A small network was shown many inputs. Here are its activations along a few directions, one row for each input.
Each table varies a few parts of the input and shows all the possible inputs, shuffled.
Descriptions start from the smaller parts, as in this example, which fits no table here: values(2) and (point or line(9) or (line(4) and ring(5))).
Shared parts are said once, and a part with two or three values counts as separate values.

Other details of the inputs vary at random and push rows far along two fixed directions, the same in every table; ignore that.

Rows:
r1: [ 38 -27 -38  34  45  15 -31  59 -30  -8 -29  21 -11]
r2: [-35  46   5 -30 -57 -12  53 -69  26  19  32   7   9]
r3: [-21  -8 -71  15  17  39  48 -20   4 -17   2  45  19]
r4: [ 34  19  36  -9 -21 -11 -38  11  14  23 -10 -17 -21]
r5: [-31  39   6 -29 -60  -3  47 -70  27  15  35   3   7]
r6: [-39  31  18 -33 -51  -4  45 -70  40   3  33   5  14]
r7: [ 17   6  56  -3 -21 -23 -34   8  -1  -3   2 -26  -5]
r8: [-31 -22 -57  11  14  30  47 -21  -6 -32  16  42  23]
r9: [ -75  -20 -107   17   46   48   88  -24  -28  -12    4   25   26]
r10: [-39  -5 -58  23  10  18  56 -19 -24 -31  10  37  27]
r11: [-75  36  -5 -38 -46  18  72 -87  35  27  31 -30  10]
r12: [ 19  -2  55 -16 -12 -24 -35   9  15  -1   3 -17  -7]
r13: [ 15  12  56  -3 -17 -33 -31  11  -4  -1  -2 -24  -4]
r14: [-41  -1 -60  23  13  12  59 -18 -27 -29   7  39  29]
r15: [ 28   6  44 -11 -21 -24 -34  10   3  12   4 -19 -15]
r16: [  1  -9  46 -17  -2  -2 -33   7   7  22  -3 -61 -19]
r17: [ 16   8  56  -3 -19 -26 -33   9  -2  -3   1 -26  -5]
r18: [ 31  11  43 -12 -11 -12 -38   8  27  15  -8 -16 -12]
r19: [ 32  23  35  -9 -18 -18 -36  13  12  26 -13 -15 -20]
r20: [  2 -63 -54  37  85  26 -17  70 -53 -17 -30  -9  -4]
r21: [-35 -16 -60  11  19  21  53 -18  -8 -30  12  47  25]
r22: [ 38 -41 -29  30  49  23 -34  52 -16 -20 -23  19  -3]
r23: [ 30  15  43 -13  -8 -18 -36  10  25  17 -11 -14 -10]
r24: [ 37 -24 -39  34  49   9 -30  61 -33  -5 -33  24 -10]
r25: [ 32 -37 -31  31  48  -4 -25  61 -45 -18 -19  22  -4]
r26: [ 36 -36 -31  31  55  15 -31  57 -19 -17 -28  23  -2]
r27: [ 17   2  55 -17  -8 -30 -34  10  13   1   0 -14  -6]
r28: [-34  44   5 -29 -58  -9  51 -69  27  17  33   6   9]
r29: [ 35  17  36  -9 -22  -8 -39   9  14  22  -9 -18 -21]
r30: [ -1  -3  45 -18   2  -9 -29  11   5  25  -6 -60 -18]
Each input here is: line(5) and (point or ring(5)).
The inputs of r25 and r2 match in every part but the line(5) part. If r23 is changed in the same way as r25 into r2, which row does it become?
Answer: r26
Start at r10 and move only the ring(5) part, one step at a time. The first step leads to r28. Which rows follow, in order?
Answer: r1, r18, r12
Change only the line(5) part in r10. List by row number the other rows that result.
Answer: r7, r13, r14, r17

Rows:
r31: [  6  15  22 -16 -20   2 -18  -4  15  23  -6 -17 -19]
r32: [-28   2  53 -30 -13 -22   1 -25  18  12  17 -47   1]
r33: [  7  14  23 -20 -14  -2 -17  -4  22  25  -6 -15 -17]
r34: [-12  -9 -58  29  25  13  28  11 -24 -29  -9  48  17]
r35: [-31  24 -29 -10  -7  19  48 -47  31   4   9  24  20]
r36: [ -9 -16 -62  23  38  32  25   5  -5 -18 -11  37  17]
r37: [ -9 -14 -61  29  29  36  24   5 -15 -20 -11  33  13]
r38: [ 10  23  35  -9 -19 -27 -14  -1  13   3  -4   1  -1]
r39: [ 16  12  31 -10 -22 -26 -13  -4   1   5  11  -3  -2]
r40: [ 10  23  35 -11 -16 -29 -14  -1  16   3  -4   2   0]
r41: [-27  26  45 -22 -28 -11   0 -19   5  28   3 -56 -10]
r42: [-26  22  47 -33 -10 -20   4 -20  23  33   2 -51  -5]
r43: [ 13   6  35  -7 -23  -1 -17 -11  15  -3   6 -13  -1]
r44: [-27  14 -35  -3 -26  21  49 -44   8   3  23  12  10]
r45: [ 16  27  26  -4 -27 -20 -15  -1  -6  15  -2  -8 -11]
r46: [ 17  24  27 -12 -15 -27 -13  -2   7  18  -3  -5  -6]
r47: [ 36 -32  -8  16  32   3 -34  44 -13  -4 -11  -3  -9]
r48: [-37  20 -36 -17 -12  23  49 -44  25  15   9  20   4]
r49: [ 15  18  18 -11 -15  -7 -14  -4  19  30  -5 -21 -14]
r50: [ -5 -21 -57  22  27  10  29   9 -28 -24   6  45  19]
r51: [ 29 -28   9  24  21 -13 -34  46 -25 -31 -10  17   0]
r52: [-85  15 -29 -15 -35  20  84 -78   0  -8  36 -10  23]
r53: [  3 -30   1  12  52  -1 -25  49 -27   2 -24 -31  -7]
r54: [-84  32 -38 -22 -21  19  90 -74  13  15  22  -9  21]
r55: [  0 -47  10  15  42  -2 -29  43 -34 -18  -9 -31  -4]
r56: [  7  13  23 -24  -8  -5 -16  -4  29  27  -6 -13 -15]
r57: [ 32 -20  -3  23  34  10 -38  42 -11  -9 -25   2  -5]
r58: [ 33 -33   5  20  31   7 -37  40 -10 -21 -13   5   0]
r59: [-25  31 -33  -2 -21   2  49 -38   0   6  12  27  12]
r60: [ 10  24  35  -4 -25 -23 -16  -1   6   1  -4  -2  -4]
r61: [-28   6  51 -22 -26 -16  -2 -25   5   8  17 -51  -3]
r62: [  7   1  28 -25 -12  -5 -15  -7  26  11   6 -11 -10]
r63: [ -5 -24 -65  28  18  34  27   6 -27 -19   4  24   6]
r64: [ -5 -20 -57  27  21  13  28   8 -34 -26   7  43  16]
r65: [-33  28 -25  -8 -14  -4  50 -39  19  -5  10  36  22]
r66: [  9  10  40  -3 -29 -23 -15  -3   3 -12   8   1   0]
r67: [  0 -48  10  12  47  -5 -28  43 -30 -17  -9 -29  -2]
r68: [ 34 -34   4  17  35   5 -37  40  -7 -20 -14   6   2]
r69: [ 15  20  18  -5 -24  -2 -16  -4   9  27  -4 -24 -17]
r70: [-36   9 -30 -14 -24  25  48 -47  15  -2  21  19   7]
r71: [  6  15  22 -18 -17   0 -17  -4  19  24  -6 -16 -18]
r72: [ 15  20  18  -7 -21  -4 -15  -4  12  28  -4 -23 -16]
r73: [ 10  10  40  -8 -23 -27 -13  -3  10 -10   8   3   3]
r74: [ -6 -16 -74  22  36  28  28   9 -13  -1 -10  27   6]
r75: [ 34 -23   1  26  15  -9 -34  45 -40 -18  -7   9  -7]
r76: [ 35 -19 -15  21  30   7 -34  46 -17   8 -23  -7 -16]
r77: [-13 -30 -60  13  28  35  26   5 -14 -21   2  34   6]
r78: [ -5 -26 -66  23  27  29  28   7 -18 -16   4  28  10]
r79: [ 34 -35   4  15  38   4 -37  40  -3 -19 -14   7   3]
r80: [ 10   9  41 -10 -20 -29 -13  -3  14  -9   8   4   4]
r81: [ 10   8  41 -12 -17 -30 -12  -3  17  -8   8   5   5]
r82: [ -5  -9 -66  25  30  12  29  11 -30 -13  -7  42  12]
r83: [ 33 -20  -3  20  37   8 -38  42  -7  -8 -25   3  -4]
r84: [ 13   6  35  -9 -20  -3 -17 -11  19  -2   6 -11   0]
r85: [ 16  26  26  -6 -24 -22 -14  -1  -3  16  -2  -7 -10]
r86: [  7   3  27 -17 -25   1 -17  -7  12   7   6 -15 -14]
r87: [  2 -28   1  17  43   3 -27  49 -35   0 -23 -34 -10]
r88: [ 16  13  31  -5 -28 -22 -14  -3  -5   3  11  -5  -4]
r89: [-27  13 -36  -5 -23  20  50 -44  12   4  23  13  11]
r90: [  7   1  28 -23 -15  -4 -15  -7  23  10   6 -12 -11]
Describe the family of inputs behind these rows.
Answer: values(2) and line(5) and (point or ring(5))
The inputs of r57 and r36 match in every part but the line(5) part. If r85 is changed in the same way as r57 into r36, which row does it become?
Answer: r82
The inputs of r83 and r37 match in every part but the line(5) part. If r33 is changed in the same way as r83 into r37, which row does it become?
Answer: r31
Change only the values(2) part in r90. List by row number the other rows that result.
Answer: r48
Start at r50 and move only the line(5) part, one step at a time. The first step leads to r39. Which rows follow, in order?
Answer: r64, r88, r75
Change only the line(5) part in r51. List by row number the other rows that result.
Answer: r66, r73, r80, r81
